Each row below holds a small network's activations on one input, seen along a few directions.
In each table, some parts of the input vary, and every possible input appears once, in random order.
Descriptions start from the smaller parts, as in this example, which fits no table here: one of 4 places along a line, together with either a single point or one of 11 places along a line or (one of 2 separate values, together with one of 8 places around a ring).
Shared parts are said once, and a part with two or three values counts as separate values.
(in the rows, 128 means zero)

Other details of the inputs vary at random and push rows far along two fixed directions, the same in every table; ignore that.
To show where, the next rows are all for the same input, with only those details redrawn:
[119  97 124 135 116 145 192 166 135 138 163 169]
[249  54 120  91 110  72 200 143 157 198 139  82]
[ 68 141 114 121 169 127 110  79  86 103 109  91]
[173  92 118 102 137  93 158 113 126 158 123  81]
[ 92 135 113 111 172 110 106  68  88 114 100  68]
[246  68 117  79 131  52 166 103 139 192 112  35]
[ 65 140 115 125 164 132 117  87  90 103 116 103]

Table:
R1: [213  62 121 110 137  72 148 127 138 151 107  60]
R2: [211 142 151  38 136  85 119 133 161 157 122  71]
R3: [116 112 138 164 131 155 173 187 129 153 155 195]
R4: [ 93 146 119 133 133 157  68 104  95 117 118 158]
R5: [105 138 139 170  92 119 159 147 144 133 140 149]
R6: [ 94 164 165 147 196 169 111  74 131 108  77 129]
R7: [ 71 157 114 155 160  99 106  80 103 110  85 107]
R8: [159 116 164 151  84 113 177 175 137 167 146 158]
R9: [137 117 122 161  95 142 159 200 147 123 141 144]
R10: [ 79 149 102 156 172 148 106 128 100 116 101 119]
R11: [ 98 148 138  76 116 178 127 177 153 115 140 207]
R12: [126 143 129 163  83 126 154 154 153 119 167 184]
R13: [122 130 133 137  90 146 121 144 115 129 133 205]
R14: [ 84 166 157 148 145 214  95  97 142  87 111 204]
R15: [153 117 122 131  90 112 152 152 171 145 184 160]
R16: [219  83 104  71  98  92 119  91 134 161 122  80]
R17: [102 163 107 147 132 141  84 137 112  74 126 124]
R18: [ 75 158 148 156 145 143  96 116  94 126 124 115]
R19: [120 176 180 139 177 148  89  52 133 116  75  70]
R20: [ 55 159 108 157 105 154  96 112 117  89 123 195]
R21: [208  91  97  87 101  69 108  94 160 172 119  92]
R22: [104 176 107 141 154 138  60 101  98 100 119  93]
R23: [133 148 152 146  98 127 133 147 118 128 155 176]
R24: [170 128 168  68 114 119 171 188 176 169 137 118]
R25: [170 125 144  54 163  99 148 148 155 163  98  96]
R26: [ 56 142 110 144 159 116 116 104 122 117 123 130]
R27: [189 139 180 140 123 166 152 131 180 135 147 165]
R28: [ 64 132 134 164  98 147 161 169 157 128 176 183]
R29: [ 81 167 117 151 156 139  76 106  95 114 101  74]
R30: [ 60 143 132 154 125 165  95 132 108  52 159 157]
R31: [ 91 146 130 114 143 114  96  69  93 113 113  51]
R32: [132 107  98 149  79 173 141 203 146 105 148 216]
R33: [136 116 131 127  85 153 167 161 143 120 197 173]
R34: [162 104  99 140  86 168 139 189 150 146 153 199]
R35: [128  94 125 130 117 140 190 162 135 141 160 160]
R36: [145 134 145 148 109 146 131 162 130 140 173 171]
R37: [149  77 117 127  84 151 134 163 143 107 153 180]
R38: [160 131 134 116 163  60 107  77  92 157  68  61]
R39: [148 121  96 132 160  98 112 128 114 120  79  73]
R40: [145 110 134 118 141  85  89  84 110 113  96  23]
What do these inputs look like to the network?
> one of 4 places along a line, together with either one of 2 separate values or one of 8 places around a ring
The inputs of R30 and R1 match in every part but the place on the line of 4. If R33 is changed in the same way as R30 into R1, which row does it become?
> R35
The inputs of R15 and R26 match in every part but the place on the line of 4. If R36 is changed in the same way as R15 into R26, which row does it become?
> R3
Change only the place on the line of 4 in R6. List by row number the other rows that result.
> R14, R19, R27
Change only the place on the line of 4 in R29. List by row number the other rows that result.
> R10, R22, R34

Table:
R41: [ 77 137 136 193 120 179 132 152 118  89 143 183]
R42: [102 155 118 114 120 121  78 111 102 113 129 116]
R43: [136 129 119 109 146  77 118  92 126 136 116  46]
R44: [ 43 123 115 154 150 177 158 148 104  99 150 170]
R45: [153  93  98 107 151  95 116  91  99 126  98  61]
R46: [197  97 146 158 111 108 183 160 153 180 129 137]
R47: [197  96 148 115 111 132 182 166 175 178 126 169]
R48: [212 103 130  92 134 107 110  97 148 146  90  79]
R49: [104 159 143 108 154 124  95  70 121 124  93 115]
R50: [169 117 122 104 134  54 138 106 133 165 105  58]
R51: [227 102 146  95  95 112 152 151 171 154 148 127]
R52: [ 88 133 146 141 124 177 162 187 135 120 162 175]
R53: [167 103 115 115 107  83 140 133 143 136 134  87]
R54: [116 135 126 132  95 164 122 142 147 119 150 203]
R55: [160 132 142  92 134  80 123 106 121 160 110  72]
R56: [106 135 124 181  89 150 129 146 127 118 161 188]
R57: [126 124 146 129 120 142 169 185 137 150 140 165]
R58: [100 131 134 134 120 162 132 170 121 105 142 155]
R59: [134 160 125 109 127 127  76 103 124 115 122 128]
R60: [169 105 122 127  85 141 156 202 148 152 159 176]
R61: [129 162 119 110 152 134  60  99 115 109  97 112]
R62: [148 120 150 117 112 152 159 137 166 141 152 163]
R63: [ 73 135 115 121 161 104 114  78  86 121 107  98]
R64: [133  83 112 127 102 127 169 150 127 126 161 151]
R65: [101 171 145 115 174 136  91  99 113 116  88 114]
R66: [ 93 144  92 138 137 117  90 121 107 107 109 110]
R67: [152 133 155 115 117 148 156 152 162 137 161 157]
R68: [191  97 140 106  85 112 161 170 153 151 159 127]
R69: [171  90 114  95 142  76 143  87 120 158 124  51]
R70: [137 122 122 134 106 167 127 156 151 128 135 197]
R71: [ 61 147 145 194 138 185 146 149 121 100 149 178]
R72: [ 69 149 100 145 112 126 105 133 114 100 142 147]
R73: [ 95 141 150 177 114 141 156 140 129 132 145 174]
R74: [ 84 162 140 110 153 124  93  93 103 111 123  81]
R75: [103 157 137 123 152 160  88 117 120  88 112 134]
R76: [183  81  86 112 123  93 131 125 117 156 118  99]
R77: [154  98 110 107 158  84 141 101 107 159  93  74]
R78: [ 73 145 116 139 160 131 122 123 116 106 117  98]
R79: [103 175 148 107 159 123  90  84 115 117 102 111]
R80: [205  93 141 105  89 127 158 143 173 151 145 150]
R81: [ 66 151 145 143 146 198 131 137 139  98 134 187]
R82: [210  87 140 151  81 105 168 147 157 156 154 127]
R83: [101 154 140 153 151 118  99  68 105 114 117  80]
R84: [ 40 129  96 154 110 164 128 144  99  92 165 202]
R85: [196  98 120 164  93 120 146 158 145 159 139 148]
R86: [115 161 144 113 170 149  97 105 124 111 108 104]
R87: [ 79 152 116 133 168 105 109 106 103 119  87  87]
R88: [ 98 138 105 130 153 110  94 106 105  97  97  74]
The inputs of R50 and R87 match in every part but one. If R83 is changed in the same way as R50 into R87, which row does it become?
> R71
The inputs of R41 and R82 match in every part but one. If R85 is changed in the same way as R41 into R82, which row does it become?
> R56
What do these inputs look like to the network?
> one of 2 separate values, together with one of 4 places along a line, together with either a single point or one of 5 places along a line
Start at R77 and move only the place on the line of 4, one step at a time. The first step leads to R44. Which rows follow, in order?
> R45, R76
Change only the place on the line of 5 in R63. List by row number the other rows that result.
> R49, R50, R55, R79
Which other rows agree with R59 in the choice among 2 separate values and the place on the line of 4? List them by row number.
> R42, R54, R56, R72, R84

Table:
R89: [149  77 105 146  87 119 185 170 139 151 173 167]
R90: [213 120 125 111 141  75  96  94 124 165  81  52]
R91: [161  99 132 101 105 142 169 179 156 148 152 161]
R92: [ 90 141 121 113 143 152 105 127 118  94 119 144]
R93: [ 87 147 140 137 157 158 116 112 112 115 108 140]
R94: [118 132 128 112 130 134 110  97 119 125 126 131]
R95: [168  74 115 153 110 115 195 176 140 164 145 143]
R96: [102 141 143 147 148 160 143 143 128 123 132 152]
R97: [141 148 111  95 142 100  67  99 105 120  93  71]
R98: [109 132 125 129 122 149 117 114 125 108 134 165]
R99: [ 69 164 147 131 150 145 132 125 123 113 135 138]
R100: [112 155 133 128 132 111 102 117 118 126 115 116]
R101: [203  97 119 122  91 113 145 137 161 159 144 139]
R102: [ 82 153 130 130 141 147 105 104 113 105 138 139]
R103: [120 137 122 143  97 145 119 145 128 120 151 179]
R104: [174 109 130  96 122 122 155 163 152 150 145 121]
R105: [202  87 110 118 124  50 136  97 118 162 110  25]
R106: [ 84 149 113 125 138 153  93 128 120  95 121 138]
R107: [140 146 126 129 143 105  77  74 118 117  97  63]
R108: [106 130 150 141 115 158 147 148 136 120 151 163]
R109: [165 108 138 136  96 126 178 175 172 159 155 167]
R110: [ 98 139 142 130 133 143 140 133 135 117 130 158]
R111: [143 153 129 126 135  96  70  84 106 119  98  64]
R112: [ 84 126 113 138 141 101 140 116 104 127 123 103]
R113: [219 105 125 119 136  92 124 107 147 168  93  73]
R114: [ 96 137 149 126 124 151 160 150 140 133 145 170]
R115: [ 82 159 146 143 144 148 113 116 117 101 136 123]
R116: [ 86 149 140 145 135 154 110 114 117  91 126 144]
R117: [ 92 146 133 144 157 157 110 109 113 104 103 144]
R118: [144  79 102 126 102 121 182 189 137 144 160 147]
What do these inputs look like to the network?
> one of 5 separate values, together with either a single point or one of 5 places along a line
Which other rows agree with R111 in the choice among 5 separate values? List them by row number.
> R105, R107, R108, R115, R116
Change only the choice among 5 separate values in R103. List by row number the other rows that result.
> R90, R97, R100, R111
